Each row below holds a small network's activations on one input, seen along a few directions.
In each table, some parts of the input vary, and every possible input appears once, in random order.
A made-up example of a description, with smaller parts first: one of 6 places along a line, together with either a single point or one of 11 places around a ring or (one of 3 separate values, together with one of 8 places around a ring).
Shared parts are said once, and a part with two or three values counts as separate values.
In the rows, zero is written as 128.

A family of inputs:
r1: [108 147 207 169 129 178  93 121 135 106 212  97 105]
r2: [ 67 158 141 152 175 191  70  78 201 133 133 109 164]
r3: [ 66 186 151 126 185 171  61  77 188 140 120 108 126]
r4: [200 124  88 149  90  70 114 156 134 149  99 136 131]
r5: [ 99 171 165 124 155 145  79 111 181  95 213 129  70]
r6: [170 100 130 134  72 112 150 119  74 169 137 141 135]
r7: [172 117  37 123 136 136 141 148 126  89  82 139 138]
r8: [167  96  79 113  89 105 143 114 135 155 148 179 141]
r9: [171 140  50 101 150 117 135 145 115  98  70 136  96]
r10: [127  59  96  84 141 109 142 121 112 114 142 176 157]
r11: [143 106 123 148 151 139 168 136  55  93  87 134 149]
r12: [115 175 211 146 142 161 110 131 137 113 220  84 103]
r13: [142  68 137  88 129  88 139 113 110 111 121 168 147]
r14: [ 31 136 183 135  87 135 125 133 211 137 133 125 118]
r15: [131  63 147 105 124 115 148 126  52 129 131 137 151]
r16: [150 131 126 127 165 124 185 144  59 101  95 119 144]
r17: [139 101  72 127 167 133 160 131 115  78  96 172 155]
r18: [126  83 108  60 154  89 135 117 100 123 129 173 114]
r19: [ 81 186 196 150 174 185  98  93 146 160 131  59 153]
r20: [ 19 128 146 130 101 157 128 142 213 142 155 132 126]
r21: [184 114  48 144 102  91 117 162 135 153 120 144 141]
r22: [185 137  60 121 116  73 111 158 124 161 108 141  98]
r23: [183 105 120 117  77  84 141 107 134 152 125 172 131]
r24: [114 153 192 153 130 144  85 105 192  83 202 123 100]
r25: [174 121  88 145 120 141 149 152  66 103  73 101 133]
r26: [ 82 166 178 155 161 170  69  69 200 129 111 101 154]
r27: [186 118  98 165  85  98 123 166  74 167 111 105 134]
r28: [ 33 156 203 129  98 152 153 160 157 169 150  83 116]
r29: [187 127  77 128 124 114 139 142 126  87  60 131 128]
r30: [ 26 128 200 152  83 169 135 151 154 162 141  96 120]
r31: [168 119  92  90 102  86 137 111 124 164 134 177  98]
r32: [194 144 101 145 100  83 142 174  78 175 119  91 129]
r33: [181 146  91 124 134 127 167 160  69 112  82  86 127]
r34: [139 126  84 104 180 114 153 128 104  86  83 169 113]
r35: [155 111 111 131 154 111 158 125 115  75  74 164 145]
r36: [ 99 144 155 150 145 165  87 113 194  87 225 130 110]
r37: [139  89 150  84 138 101 166 133  55 137 140 124 145]
r38: [ 74 158 192 172 160 201  80  83 143 154 122  73 157]
r39: [ 17 155 155 105 111 138 119 141 200 150 142 131  87]
r40: [178 126 133 113  86  96 168 126  78 177 146 127 130]
Changing only one part turns r15 into r13. The same change can be made to r6. Which row results? -> r23
Changing only one part turns r19 into r3. The same change can be made to r32. Which row results? -> r22
Describe the family of inputs behind these rows. -> one of 5 places along a line, together with either one of 3 separate values or one of 5 places around a ring
Start at r39 and move only the place on the line of 5, one step at a time. The first step leads to r20. Which rows follow, in order? -> r14, r30, r28
Change only the place on the ring of 5 in r37. List by row number the other rows that result. -> r16, r32, r33, r40

A family of inputs:
r41: [114 162 123 134 147 147 112 104 162 128  68 125 118]
r42: [189  92  78  95 134  99 126  97 103 127 155 184 131]
r43: [106 154 214 164 114 159  69 123 171 137 216  86 107]
r44: [ 96 134 160 135 211 179 106 109 103  68 118 100 151]
r45: [ 74 122 127  99 206 176 129  97 132  70 134 147 137]
r46: [149 154 166 153 169 154 102  92 126  75 116 115 134]
r47: [125  98 212 133  98 115 166 137  51 152 164  97 134]
r48: [ 55 140 166 134  93 122  84 125 231 152 197 136 105]
r49: [ 87 164 130 141 201 184 123 117 124 110  90  83 161]
r50: [177 122  85  94 133  96 157 149  98  96 157 162  85]
r51: [ 54 115 120 102 192 146 120 117 171  94  98 148 146]
r52: [116 127 182 131  80 121 175 140  71 184 135  77 148]
r53: [ 85  83 175  95  73  85 175 147 120 172 144 148 134]
r54: [ 69 164 169 148  91 152  79 132 206 187 169  97  94]
r55: [107 134 127 119 152 122 117 101 195 101  98 164 128]
r56: [177 112  70 111 112  96 111 121 110 176  89 148 133]
r57: [157 134  90 175 108 146 149 156 112 129  87 102 161]
r58: [198 133 118 132 138  97 136 160  68  96 139 113  98]
r59: [211 103 111 133 139 100 105 108  74 127 137 135 144]
r60: [140 184 136 158 160 159 119 101 147 117  89  98 144]
r61: [ 60 141 118 116 188 172 115 120 139 120  69 109 135]
r62: [202 134  81 137 127 107 119 118  95 168 110 120 158]
r63: [164 143  76 109 108  94 141 173 105 143  90 127  88]
r64: [103  87 180  95  92 114 186 127  81 153 181 146 121]
r65: [165 102 120 172 120 139 135 146  91  89 115 117 149]
r66: [158 116  80  94 114  67 147 169 138 117 120 166  99]
r67: [127 142 134 115 164 152 125  81 156  77 133 163 120]
r68: [144  91  88 134 114 138 156 135 121  90 132 166 136]
r69: [126  86  83 134  97 110 146 155 160 111  95 169 149]
r70: [132 113  79 149  91 136 141 159 127 137  65 130 139]
r71: [ 86 194 175 175 102 159  85 126 181 172 192  77 117]
r72: [190 165  88 135 124 104 150 171  90 136 112  99 112]
r73: [ 76 146 174 131 106 153  91 107 193 130 233 133  94]
r74: [ 89 107 170 105  63 111 166 143  86 191 113 105 126]
r75: [171  85  74  96 118  70 116 117 143 151 118 187 144]
Changing only one part turns r51 into r61. The same change can be made to r69. Which row results? -> r70
Describe the family of inputs behind these rows. -> one of 5 places around a ring, together with either one of 2 separate values or one of 5 places along a line
Start at r45 and move only the place on the line of 5, one step at a time. The first step leads to r67. Which rows follow, in order? -> r68, r50, r42
Which other rows agree with r71 in the place on the ring of 5? List them by row number. -> r49, r52, r57, r60, r62, r72

A family of inputs:
r76: [181 121 132 189 142 154 110 123  84 111  94  73 183]
r77: [115 131 193 147  40 105 132 160 159 207 220  83  83]
r78: [ 99  89 155  63 155  93 178 119  72 117  95 153 112]
r79: [103 138  95 108 150 141 100  81 177 188  84 139 156]
r80: [153 132 111 147 153 149 124 107 178  42 154 165 117]
r81: [112  60 137 117 105 129 198 128  93  81 113 179 146]
r82: [  6 169 172 147  87 162  95 112 203 161 138  92 120]
r83: [ 80 143  59 117 147 141 131 169 182 123  73 130 116]
r84: [ 77 157 218 130 131 186  74 109 187 106 215 115  83]
r85: [153 108 122 150 166 137  71  90 167  67 169 155 143]
r86: [140 167 126  95 201 107  99 101 152  76 142 148  90]
r87: [196 119  98 148  36  88 153 165 136 141 145 163 113]
r88: [197  90 108 153  56  74 104 149 127 166 162 145 142]
r89: [ 91 181 223 204 132 179 122 147  95 165 155  50 126]
r90: [102 104  95 157 124 138  84 114 192 138  79 145 172]
r91: [169 131  69 113  69  81 145 200 111 153 151 137  81]
r92: [114  36 150 118 121 119 146 117  84 110 128 168 179]
r93: [181 157 129 138 162 160 118  91  65 160  97  72 166]
r94: [175 147 119 189 129 162 161 137  93  86  82  86 155]
r95: [ 93 161 104  98 157 110 114 124 184 146  51 132 118]
r96: [190 128 101 110  80  76 114 110 104 215 165 146 121]
r97: [ 89  73 109  80 143 122 195 164  71  93 122 148 114]
r98: [111  73 149  73 150 124 159  84  65 161 131 169 159]
r99: [ 33 109 240 100 105 137 177 142 116 149 197 115 156]
r100: [150 165  90 154 160 158 148 179  63 100  88  68 124]
r101: [128 150  83 112 188 141 116 144 152  51 163 144  90]
r102: [173 179 142 128 167 133 128 139  67 123  59  70 123]
r103: [179 144 109  96  83  47 129 147 113 175 128 136  78]
r104: [102 130  84 153 109 148 134 131 202 112  66 158 145]
r105: [149 147 118 105 193 139  83  58 146 116 175 156 126]
Describe the family of inputs behind these rows. -> one of 5 separate values, together with either a single point or one of 5 places around a ring
Changing only the choice among 5 separate values turns r81 into r94. The same change can be made to r99. Which row results? -> r89
Change only the choice among 5 separate values in r105. List by row number the other rows that result. -> r79, r93, r96, r98

A family of inputs:
r106: [118 179 167 175 136 173 112 135 121 139 132  60 131]
r107: [ 91 145 145 130 102 128  87 107 213 154 166 143 112]
r108: [ 56 131 178 133 115 151 133 132 149 149 137 107 135]
r109: [ 85 131 170 125 118 135 114 125 171 117 189 139 102]
r110: [130 100 115 110  93 101 171 153  89 155 101 137 131]
r111: [159  97 105  99  97  86 154 148 112 124 160 166 105]
r112: [171 112  41 119 190 132 131 112 121  61  50 165 153]
r113: [ 98 134 192 141 141 161 114 105 116 137 161  98 142]
r114: [197 140 110 152 114 114 147 160  61 139  93  89 132]
r115: [ 94 160 105 124 223 176  97  93 173  59  85 131 133]
r116: [177 102 132 121 120 104 155 127  59 141 124 130 145]
r117: [160 106  77 107  86  77 120 138 151 161 139 170 114]
Changing only one part turns r110 into r108. The same change can be made to r116. Which row results? -> r113
Describe the family of inputs behind these rows. -> one of 2 separate values, together with either a single point or one of 5 places along a line
